A small network was shown many inputs. Here are its activations along a few directions, one row for each input.
In each table, some parts of the input vary, and every possible input appears once, in random order.
A made-up example of a description, with smaller parts first: one of 5 places around a ring, together with either a single point or one of 11 places along a line or (one of 2 separate values, together with one of 6 places along a line).
Shared parts are said once, and a part with two or three values counts as separate values.
(in the rows, 128 means zero)

Other details of the inputs shift rows strongly along two fixed directions, in all tables alike. That doesn't count.

A family of inputs:
r1: [117 155 161 125 126 130 169 118 125 146 144 185]
r2: [142  48 131 127 141 118 179 117 119 112 123 135]
r3: [102 216 137 134 109 133  92 140 147 155 130 138]
r4: [145  61 118 156 148 108 145 127 121 105 107 100]
r5: [101 233 111 124 128 137  74 138 148 145 140 127]
r6: [144  36 153 128 123 125 169 122 124 112 125 135]
r7: [152  49 107 129 117 135 123  98  73 128 126  93]
r8: [ 95 149 158 154 135 106 146 107 134 148 129 178]
r9: [102 130 172 132 116 125 192 104 123 159 154 192]
r10: [136  57 125 118 118 142 151 121 128 113 138 105]
r11: [ 99 127 180 127 107 110 183 108 129 148 130 199]
r12: [121 221 134 134 141 125 104 139 137 149 126 141]
r13: [114 240 115 129 133 128  91 151 136 147 127 121]
r14: [174  38 118 133 120 135 116 121  71 127 115  97]
r15: [139  49 127 128 135 114 181 123 116 107 117 133]
r16: [ 89 131 157 127 132 120 191  95 123 148 144 196]
r17: [112 158 152 122 127 130 178 114 123 154 144 175]
r18: [154 112  72 103 120 141  56 124  89 112 113  72]
r19: [162 138 102 126 128 147  53 168 148 106 116  61]
r20: [151 146  68  84 138 146  79 157 140  97 123  72]
r21: [144 125  88 132 146 139  79 143 137 101 122  72]
r22: [ 91 145 158 116 109 113 158 112 135 140 127 185]
r23: [ 84 143 153 114 108 120 161 107 134 146 135 178]
r24: [144 139  79 121 138 140  52 155 146 100 122  61]
r25: [165 148  81  89 131 137  82 172 137  91 111  80]
r26: [149  30 150 163 124 113 150 120 129 116 112 113]
r27: [110 155 155 125 124 135 172 113 124 150 151 178]
r28: [121 226 125  92 117 140  90 152 145 136 141 147]
r29: [ 99 229 123 123 128 126  66 140 153 134 118 138]
r30: [ 89 147 154 117 103 127 166 106 133 150 143 173]
r31: [146 146  69 123 144 131  67 159 137  97 110  54]
r32: [ 78 130 168 159 117 109 167  96 132 158 127 181]
r33: [150 122  93  98 137 138  96 148 136  94 125  97]
r34: [149 139  79  88 122 152  76 154 143 102 140  72]
r35: [145  37 147 166 127 134 155 122 124 128 131 103]
r36: [118 232 129 127 129 132  73 149 148 146 132 136]
r37: [153  18 119 139 125 117 136  94  71 120 110 120]
r38: [111 137 169 128 133 112 195 106 121 149 130 200]
r39: [107 216 113  96 128 141 122 128 138 143 140 148]
r40: [153  77 119 121 126 135 163 136 117 115 131 106]
r41: [152  44 144 132 135 124 177 120 118 111 130 140]
r42: [141  60 124 117 130 123 145 127 128 104 129 121]
r43: [119 157 157 122 129 125 175 119 124 150 136 182]
r44: [100 149 165 121 100 129 166 116 130 152 143 174]
r45: [150  37 141 166 133 129 156 123 121 128 137 104]
r46: [143  70 109 119 128 134 167 125 119 113 131 105]
r47: [160  65 130 154 152 115 140 127 123 112 114 101]
r48: [155  56 140 155 119 125 128 136 132 120 118  96]
r49: [157 118 114 100 117 149  94 158 138 103 127  90]
r50: [103 144 172 169 136 120 176 102 120 163 148 178]
r51: [ 83 146 159 153 127 119 147 103 135 153 130 171]
r52: [ 91 206 123  91 116 136 102 133 146 136 135 152]
r53: [ 99 154 156 158 143 109 152 103 129 143 128 178]
r54: [110 237 109 123 146 118  77 140 145 132 117 134]
r55: [ 96 206 117  92 122 132 105 132 144 136 141 154]
r56: [109 236 105 125 140 133  86 136 141 143 133 120]
r57: [138  52 125 154 128 136 133 122 130 120 129  89]
r58: [146  44 154 129 108 128 170 125 124 119 130 129]
r59: [154  60 133 119 127 125 147 133 127 107 129 122]
r60: [133  36 143 126 125 122 167 116 125 108 125 133]
r61: [158 113 110 132 132 134  69 154 145 102 109  75]
r62: [149 127  88 135 141 145  84 142 136 108 132  67]
r63: [119 218 138 139 137 129  99 137 139 146 134 147]
r64: [ 92 216 126 130 111 132  90 131 149 150 130 136]
r65: [149 145  74 122 150 136  65 152 139 101 115  58]
r66: [150 150  71 125 139 138  73 158 135 104 118  49]
r67: [158  60 133 158 147 120 134 127 125 108 121 104]
r68: [164 148  86 127 144 144  72 161 135 113 124  55]
r69: [138  65 108 116 133 126 163 127 120 107 123 110]
r70: [150 118 110 101 114 153  98 153 137 107 136  85]
r71: [121 216 127 101 122 132 124 146 134 138 128 155]
r72: [109 151 154 133 110 126 141  93  73 176 136 174]
r73: [108 160 160 156 140  99 161 116 124 148 118 173]
r74: [ 94 134 158 130 127 128 195  93 122 153 153 191]
r75: [109 142 173 166 137 103 184 112 117 160 127 177]
r76: [136  31 141 161 126 112 149 115 129 113 111 114]
r77: [106 151 168 155 134 108 146 112 134 152 130 179]
r78: [180 128  68  97 122 144  26 153  94 107 100  64]
Each input here is: one of 6 places around a ring, together with either a single point or (one of 2 separate values, together with one of 6 places along a line).
Question: Changing only the place on the ring of 6 turns r45 into r77. The same change can be made to r17. Which row results?
Answer: r38
Question: Changing only the place on the ring of 6 turns r55 into r34. The same change can be made to r23. Which row results?
Answer: r30
Question: Which other rows does r12 become when the choice among 2 separate values takes its other values? List them by row number.
Answer: r43
Question: Which other rows does r12 become when the place on the ring of 6 takes its other values? List them by row number.
Answer: r47, r54, r56, r65, r68

A family of inputs:
r79: [152  92 121 133 130 131 106 134 128 116 120  98]
r80: [123 129 135 130 135 119 145 116 116 136 123 153]
r81: [142 102 111 116 126 134 123 135 127 115 130  99]
r82: [123 131 147 150 129 126 138 117 121 144 131 143]
r83: [152  93 109 135 138 131 124 130 114 115 124  96]
r84: [120 132 135 144 133 123 146 112 117 141 132 142]
r85: [118 129 136 121 125 125 153 119 122 136 134 147]
r86: [149  99 111 110 131 134 131 137 121 113 127 108]
r87: [151 101 111 115 130 138 132 136 121 113 130 104]
r88: [119 127 138 116 122 125 150 119 124 129 130 155]
r89: [151  98 121 126 124 141 119 140 128 117 131  98]
r90: [152  95 121 136 132 132 109 136 125 119 122  94]
r91: [145  91 111 127 133 126 116 129 120 109 118 102]
r92: [121 129 136 118 126 126 154 121 120 136 133 149]
r93: [152 110 110 133 136 121 110 154 144 105 120  91]
r94: [118 136 143 147 136 125 159 125 140 133 123 137]
r95: [113 131 143 140 133 120 154 124 145 132 119 141]
r96: [149 101 110 117 128 137 130 135 122 114 131 101]
r97: [124 207 118  98 117 140  78 149 145 132 129 128]
r98: [121 124 151 124 117 127 141 122 130 134 131 153]
r99: [120 211 114 108 118 144  82 149 142 134 134 122]
r100: [147  97 113 142 131 135 113 132 122 119 126  91]
r101: [116 126 145 131 120 128 145 123 128 141 135 145]
r102: [123 131 135 132 137 120 147 117 112 139 125 149]
r103: [142  96 110 133 130 129 110 131 125 116 121  96]
r104: [121 126 151 140 125 121 132 116 126 137 125 151]
r105: [120 131 137 128 124 129 153 118 123 137 138 145]
r106: [120 127 136 116 124 125 152 120 124 133 131 153]
r107: [114 207 108  95 117 136  83 143 143 125 130 129]
r108: [121 131 135 134 136 119 146 116 114 139 126 147]
r109: [112 125 143 143 125 120 134 113 124 138 126 147]
r110: [115 125 144 144 126 121 134 116 126 142 126 146]
r111: [118 131 135 137 134 118 145 115 115 140 127 144]
r112: [113 124 146 144 124 120 132 116 126 138 125 148]
r113: [113 123 146 128 116 127 141 122 131 134 131 151]
r114: [127 132 135 120 129 130 157 122 118 135 134 151]
r115: [145 100 116 125 123 140 121 137 128 117 132  97]
r116: [126 136 144 151 136 114 154 132 134 134 132 142]
r117: [148  94 119 139 131 131 109 135 124 120 122  94]
r118: [123 204 104 106 132 131  82 141 132 129 121 126]
r119: [118 126 147 143 126 121 133 117 125 141 126 147]
r120: [127 132 149 147 129 127 139 117 122 144 131 144]
r121: [116 209 108 119 126 134  71 143 137 137 126 114]
r122: [116 130 136 140 132 119 143 113 118 142 129 142]
r123: [115 128 144 147 128 121 136 117 123 145 129 142]
r124: [114 129 137 144 130 120 141 114 119 143 129 141]
r125: [147  92 111 125 135 127 118 131 119 109 117 105]
r126: [123 127 149 127 121 128 145 124 127 141 134 147]
r127: [147  95 111 141 133 133 118 130 119 118 126  92]
r128: [112 125 140 125 117 126 145 118 129 132 133 150]
r129: [140  99 115 119 120 136 115 138 133 115 128 101]
r130: [117 124 149 127 117 127 140 122 130 134 131 152]
r131: [112 127 139 140 126 119 136 113 123 136 126 147]
r132: [149  95 116 143 131 135 111 134 123 120 125  92]
r133: [151 111 107 128 148 141 116 144 145 104 138  91]
r134: [146  96 120 120 121 137 114 140 132 114 126 102]
r135: [123 220 109 114 130 123  72 162 156 118 122 119]
r136: [143 110 111 132 138 132 120 147 146 108 115  85]
r137: [117 129 135 134 132 118 143 113 118 138 125 148]
r138: [147  95 121 123 123 137 118 140 129 117 128  99]
r139: [112 123 144 127 116 126 142 119 130 133 132 149]
r140: [156  94 110 130 141 132 127 132 112 114 121 101]
r141: [144 106 110 121 144 136 109 143 149  98 132  98]
r142: [115 209 107  96 119 137  86 143 143 130 131 127]
r143: [124 202 107  90 124 137  94 145 136 127 127 134]
r144: [142  96 113 112 124 133 123 134 127 107 125 107]
r145: [114 127 138 127 121 126 149 120 125 139 136 144]
r146: [147 109 107 124 147 137 113 145 146 105 135  92]
r147: [121 126 137 114 124 125 151 121 123 128 129 157]
r148: [127 130 149 131 121 132 147 123 126 140 137 147]
r149: [115 128 136 138 130 118 141 112 121 139 127 146]
r150: [125 134 135 137 136 123 148 115 112 139 129 146]
r151: [113 127 141 143 126 121 136 114 124 142 127 145]
r152: [122 133 144 148 135 110 152 133 136 134 129 143]
r153: [113 125 138 125 119 126 147 119 128 136 133 148]
r154: [142  99 117 119 120 137 113 140 134 115 127 101]
r155: [112 131 145 140 132 119 152 124 145 127 118 144]
r156: [144  98 110 111 125 133 125 135 127 111 126 104]
r157: [114 126 142 130 119 127 147 121 127 140 136 144]
r158: [118 130 138 131 122 130 151 119 124 138 138 144]
r159: [116 207 106 111 127 130  73 139 137 127 123 123]
r160: [123 204 107 104 132 130  80 142 131 124 118 131]
r161: [116 128 140 134 143 125 150 121 145 129 140 150]
r162: [117 124 149 143 125 121 132 116 125 137 125 150]
Question: What is each input in this table made of?
Answer: one of 4 places along a line, together with either one of 3 separate values or (one of 2 separate values, together with one of 9 places along a line)
Question: Changing only the place on the line of 4 turns r104 into r120. The same change can be made to r155. Which row results?
Answer: r94
Question: Changing only the place on the line of 4 turns r113 into r154. The same change can be made to r131. Which row results?
Answer: r103
Question: Changing only the place on the line of 4 turns r84 into r159. The same change can be made to r133. Which row results?
Answer: r141
Question: A walk changes only the place on the line of 4. It starts at r140 and steps to r102. List the rest of the walk in order.
Answer: r80, r160
Question: Which other rows does r161 become when the choice among 3 separate values takes its other values? List them by row number.
Answer: r93, r95
Question: Which other rows does r144 become when the place on the line of 9 takes its other values? List them by row number.
Answer: r88, r98, r107, r113, r128, r130, r139, r147
Question: Which other rows does r90 become when the choice among 2 separate values takes its other values? List them by row number.
Answer: r126
Question: A walk changes only the place on the line of 9. It starts at r148 and steps to r89. List the rest of the walk in order.
Answer: r99, r115, r158, r105, r96, r87, r114
Question: Which other rows does r123 become when the place on the line of 4 takes its other values? List them by row number.
Answer: r110, r112, r132

A family of inputs:
r163: [104 107 180 156 132 107 198 107 138 146 134 187]
r164: [ 88 101 174 150 124 106 191  99 139 144 131 187]
r165: [163  25 120 151 147 121 167 119 102 112 120  99]
r166: [162  90 106 133 140 137 115 157 148  98 125  70]
r167: [138 127  89 110 131 127  83 136 125 105 110  94]
r168: [135 171 120 122 119 138  81 143 129 132 126 110]
r169: [152 131 109 120 119 139  73 148 131 117 121  88]
r170: [163  84 105 137 126 145  98 141 119 116 130  68]
r171: [127 177 110 126 138 139 104 147 152 125 137 103]
r172: [ 99 170 138 127 130 113 134 109 121 142 121 173]
r173: [115 202 132 128 118 135  96 134 128 152 134 137]
r174: [110 195 133 119 114 130  83 133 133 143 126 144]
r175: [118 199 119 117 136 120 104 131 125 136 120 148]
r176: [145 133 106 116 133 133  86 160 156  98 119  88]
r177: [112 196 126 130 121 139  98 127 125 154 140 130]
r178: [138 184  84  60 120 147  95 149 122 112 133 117]
r179: [107 179 153 136 132 120 147 130 149 141 132 162]
r180: [ 98 147 162  99 113 131 197 117 138 142 152 196]
r181: [113 195 119 114 135 120 101 130 126 133 118 149]
r182: [133  13 158 158 116 119 168 100 110 128 125 134]
r183: [104 113 156 158 143 112 198  87 101 159 138 178]
r184: [166  93  95 125 144 130 106 143 117 101 113  79]
r185: [159  15 133 160 143 129 177 128 132 108 133  92]
r186: [165  92  88 130 146 135 110 139 113 106 122  73]
r187: [106 181 141  85  98 146 135 121 121 151 147 172]
r188: [ 87  93 180 154 108 110 179  84 113 161 131 192]
r189: [150  44 121 136 132 126 133 138 145  94 120  89]
Question: What is each input in this table made of?
Answer: one of 3 separate values, together with either a single point or one of 8 places along a line
Question: Changing only the choice among 3 separate values turns r170 into r185. The same change can be made to r188. Which row results?
Answer: r164

A family of inputs:
r190: [110 161 152 140 130 122 158 103 104 168 143 176]
r191: [104 123 166 157 122 119 164  94 110 157 133 175]
r192: [136  90 127 144 132 130 123 125 125 122 122 111]
r193: [140  86 118 113 116 123 107 130 123 109 115 116]
r194: [160  50 102 102 129 141 157 131 116 100 139  95]
r195: [141 167  89  71 116 158  80 154 144 107 135  95]
r196: [167  48 118 140 127 136 137 128 102 121 124  87]
r197: [138 145 101 120 125 134  67 156 153 106 120  77]
r198: [154 162  98 110 135 140  89 168 150 102 122  83]
r199: [159  39 119 152 132 129 143 119 103 116 118  90]
r200: [138 149 104 124 114 139  66 142 131 119 125  88]
r201: [116 214 127 112 109 140  73 141 131 151 136 133]
r202: [109 182 153 129 129 130 139 134 149 140 136 166]
r203: [ 99 222 123 129 138 123 108 125 129 151 130 157]
r204: [118  61 160 168 135 110 194  97 107 145 124 158]
r205: [158  39 114 119 127 125 122 126 113  96 110  98]
r206: [112 122 165 149 143 114 198 112 128 142 141 178]
r207: [103 177 147 132 121 119 125 130 157 139 132 156]
r208: [154 154 101 110 122 151  63 151 125 124 127  81]
r209: [109 108 151 131 126 108 172 100 106 141 118 182]
r210: [108 169 137 143 132 121 138 108 109 152 135 159]
r211: [136 167  99 116 135 140  65 155 151 109 117  80]
r212: [138  93 123 143 139 121 137 129 129 116 118 104]
r213: [106 170 136 138 144 115 140 120 131 141 130 150]
r214: [110 175 127  93 115 138 148 126 128 138 139 159]
r215: [143 110 113 134 146 123 133 137 139 112 127 106]
r216: [ 97 108 168 159 121 113 166 101 124 154 132 174]
r217: [162  39 103 121 139 119 133 123 104  97 115 100]
r218: [111 219 122 116 132 133  88 145 161 131 128 135]
r219: [123 100 147 149 138 115 173 117 136 132 126 144]
r220: [137  88 118  95 108 146 131 139 133 110 139 109]
r221: [100 159 168 138 119 120 158 129 148 144 139 176]
Question: Changing only one part turns r217 into r193. The same change can be made to r190. Which row results?
Answer: r201
Question: What is each input in this table made of?
Answer: one of 4 places along a line, together with either one of 2 separate values or one of 6 places along a line
Question: Which other rows does r199 become when the place on the line of 6 takes its other values? List them by row number.
Answer: r196, r198, r204, r212, r219
Question: Which other rows agree with r195 in the place on the line of 4? List them by row number.
Answer: r191, r192, r202, r205, r208, r211, r218
Question: Which other rows does r220 become when the place on the line of 4 takes its other values? List them by row number.
Answer: r194, r195, r214
Question: A walk changes only the place on the line of 6. It starts at r206 and steps to r215. List the rest of the walk in order.
Answer: r213, r203, r210, r190
